A small network was shown many inputs. Here are its activations along a few directions, one row for each input.
Each table varies a few parts of the input and shows all the possible inputs, shuffled.
A made-up example of a description, with smaller parts first: values(3) and (point or line(9) or (ring(5) and line(6))).
Shared parts are said once, and a part with two or three values counts as separate values.

Other details of the inputs shift rows strongly along three fixed directions, in all tables alike. That doesn't count.

A family of inputs:
R1: [ 14  31 -18 -22  10  19   4 -29  -7  13  40 -11]
R2: [ 18  42   5  -2 -33  26 -11  31 -29 -35  11 -10]
R3: [  0   4   3  -7  -8 -26  -3 -11  14  41  44 -18]
R4: [ -1  -4 -19 -32  30  16   3 -52  15  16  26   0]
R5: [-12 -29 -21   2  25   0   7 -22   4   6 -32  37]
R6: [-16 -21  12  17  -6 -38  -3  14   8  16 -23  -7]
R7: [ 16  29   8   6 -23  29  -6  21 -26 -30   6  -8]
R8: [ -1 -10 -10   8  13   8   6 -10  -3 -13 -17  21]
R9: [ -4 -15 -10   9  18   7   5 -16  -1  -7 -22  25]
R10: [  8  -5  -7   2  15   7   6  -9  -5  -1 -27  19]
R11: [  5  11   1  -7   4  24  -3  24  -6 -26  -4   2]
R12: [  2  10 -14 -26  36  23   1 -30   7  15  38  -3]
R13: [-15 -21  22   5 -11 -28 -10  14  21   9 -25 -15]
R14: [ 19  33   7   4 -28  29  -5  26 -27 -35  10 -11]
R15: [  4  24  -2   1 -20  21   3  18 -20 -34   2  -7]
R16: [ -7  -4  12 -12  10 -19  -7  -1  20  34  48 -24]
R17: [-13 -18  21  24  -8 -34  -5  13   9  10 -16  -7]
R18: [-12 -23  17   2 -18 -29  -6  20  22   4 -16 -12]
R19: [-10  -9  25   9 -12 -20 -12  42  12   3  -3 -12]
R20: [-13   0  24  19 -32 -24  -8  31  -2   0  -1 -18]
R21: [ 19  33 -20 -25  -1  20   6 -20  -8   4  51 -12]
R22: [  0   7   4  -7  -6 -26  -3 -12  14  42  41 -21]
R23: [ 13   2  -5   1   1  11   2   2 -11 -13 -11  17]
R24: [ 10  -2  -4   2   6  11   1  -3 -10  -8 -16  21]
R25: [ 15   4  -6  -1  -1  10   6   5 -11 -16 -11  13]
R26: [  1  -8 -11   6  10   7  10  -7  -3 -16 -17  16]
R27: [  2  14 -23 -19  13  17  11 -37  -2   8  45  -3]
R28: [ -6 -20 -13   9  29   3  11 -23   5   1 -34  24]
R29: [-10   4   5  -3  -2 -26   4 -16  12  34  40 -31]
R30: [  5   4  24  18 -37 -21  -3  39   0  -1   1 -22]
R31: [ -7 -18  -6 -10  12  14  -3 -13   9 -10 -27  20]
R32: [-15 -23  10  15 -13 -37  -4  18   8  11 -13  -2]
R33: [ 14  26   7   7 -17  26  -5  15 -22 -25  -2  -6]
R34: [-13 -23   8  13 -13 -38   1  20   9  10 -14  -4]
R35: [-11   2   6  -3  -4 -25   2 -17  12  34  42 -27]
R36: [  7  -6  -6   3  14   8   3 -10  -5  -1 -24  23]
R37: [ -4 -13  -7 -11   6  15  -2  -8   8 -16 -22  16]
R38: [ -2   1  -1  -4  21  20  -2   9   1 -10 -20   9]
R39: [-15 -34 -23   3  33  -3  10 -29   9  13 -41  40]
R40: [ 15  27   6   6 -15  25  -2  15 -22 -24  -5 -10]
Each input here is: line(5) and (values(2) or ring(6)).
Question: Changing only the line(5) part turns R1 into R22. The same change can be made to R28. Which row results?
Answer: R17
Question: Changing only the line(5) part turns R38 into R16. The same change can be made to R10. Which row results?
Answer: R24
Question: Which other rows agree with R32 in the line(5) part? List them by row number.
Answer: R2, R8, R14, R19, R23, R27, R37
Question: A walk changes only the ring(6) part. It starts at R26 and steps to R25. List the rest of the walk in order.
Answer: R30, R21, R15, R34
Question: Which other rows does R12 become when the values(2) part takes its other values? List them by row number.
Answer: R4
Question: Which other rows does R38 become when the values(2) part takes its other values? List them by row number.
Answer: R13

A family of inputs:
R41: [ 18   2  -4  -1  -6  26   1  20 -20 -32 -19  27]
R42: [-24 -30  -6  -8  12 -12  -6 -19  12 -11 -12   1]
R43: [ 17   4 -10  -4   0  11  15   0  -1  -8   4  -5]
R44: [ 16   5  -7  10  20  21   4  -6 -15 -23 -13  20]
R45: [ -2  -1  13  13 -29 -21   4  26  15   5  17 -14]
R46: [  0   6   5  13  -7 -12   2   0  -7  14  -4 -22]
R47: [ -8 -11 -12  -7  38  19  13 -19   7  -3 -30  15]
R48: [  5  34   9 -11 -25  33 -11  27 -10 -33  17 -26]
R49: [ -1 -13   9   8 -16 -29   6  -1  17  27 -14 -12]
R50: [  3  23  -1  -9 -24 -12  -7   5  -5  13  27 -15]
R51: [-10  -5 -19  -9   3   4   6 -43 -12 -15   5   4]
R52: [-16  -3 -13 -15  30  14   9 -31  18  20  23  -1]
R53: [  9   7  12   4  -8 -11  -6  16 -13  10  43 -21]
R54: [  8  25 -16 -11 -12  28   6 -21  -4  -1  26  -5]
R55: [  0 -26  16   8   2 -13 -11  17  21  -3 -49  14]
R56: [ 14  23 -12 -10  17  22  17 -19 -15  -6  38 -16]
R57: [ -2  -8  37  -1 -31 -24 -23  44   9   6   4 -26]
R58: [ -2   0  25  -3 -19 -14  -6  27  14   1  -4 -31]
R59: [  8  19  23  12  -4  35 -19  33 -26 -55 -41   6]
R60: [  0  16  -1   2  -5 -12  -2  17 -10   8  38 -17]
R61: [  7   4 -21 -10   4   0   6  -1   3   6  18  11]
R62: [-10  14  -7 -14  18  13  -7   2  -4  -3  10   1]
R63: [  9  -9 -13  -5   1  23  -1 -10 -10  -7 -35  37]
R64: [  8  -5  11  -1  -7 -27  -2 -21  14  31  12  -6]
R65: [-14  -7 -14   3  12 -27   2 -20  10  42  10   4]
R66: [ -3   1 -25  -4  27  16  22 -31   6  12  30  11]
R67: [  5  12   3   2  -3  11  -7  -3 -23  -2   4   4]
R68: [-10 -30   4  19  22 -32   6 -26  17  34 -35  25]
R69: [ -1  13  -9 -21   3  21  -7   9   0 -14  -4   9]
R70: [ -7  -6  11 -11  13  -7 -11  -1   5  20  23 -13]
R71: [ 10 -20  20  22 -15 -25  -3  28  10  -4 -30  10]
R72: [-11 -25  -9  12  -4  -7   4   2  -9 -38 -29  16]
R73: [-18  -9   1  23  -3  -9   7  -1   6  11 -29  15]
Question: What do these inputs look like to the network?
Answer: values(3) and (point or (values(2) and ring(5)))
Question: Changing only the values(3) part turns R59 into R44. The same change can be made to R69. Which row results?
Answer: R61
Question: Which other rows does R56 become when the values(3) part takes its other values? List them by row number.
Answer: R46, R47
Question: Which other rows agree with R54 in the values(3) part? List them by row number.
Answer: R46, R49, R50, R51, R63, R64, R65, R67, R68, R73

A family of inputs:
R74: [ -1   2   6  -7  14  21  -8   6   2  -8 -10   1]
R75: [ 10  39   0 -16 -23  19  -1 -10 -28 -32  45 -37]
R76: [-21 -34 -20 -12  17 -42  18 -53  32  50  42  -7]
R77: [ 10  -7 -34 -18  19   1  20 -42  14  35  36  21]
R78: [-10 -11  -3  22   7  14   2   1 -16 -33 -59  24]
R79: [  6  31  -5   4   1  25  -5   0 -36 -40  19 -17]
R80: [ -4 -24  22  24 -31 -49   3  31  20  32 -24   1]
R81: [  0 -10  13  17  -4 -40   2   2  17  49  12  -7]
R82: [ -8 -16 -26 -18  59  27   9 -31  13   6 -12  35]
R83: [-15 -14  42   5 -26 -50 -24  38  28  31   9 -41]
R84: [  0 -18   1  -4   5  24  -4  18   6 -32 -58  30]
R85: [  6  -3  14  29  -9 -13   1  36  -9   0 -28  14]
R86: [ 10  -2  -7  16  -3  17   3  13 -11 -14 -60  41]
R87: [  7  26 -29 -25  18  33   6 -55 -19 -10  37  -9]
R88: [  9  41  25 -17 -42  13 -22  47 -14 -35  50 -48]
Question: Changing only one part turns R75 into R79. The same change can be made to R84. Which row results?
Answer: R82
Question: What do these inputs look like to the network?
Answer: values(3) and line(5)
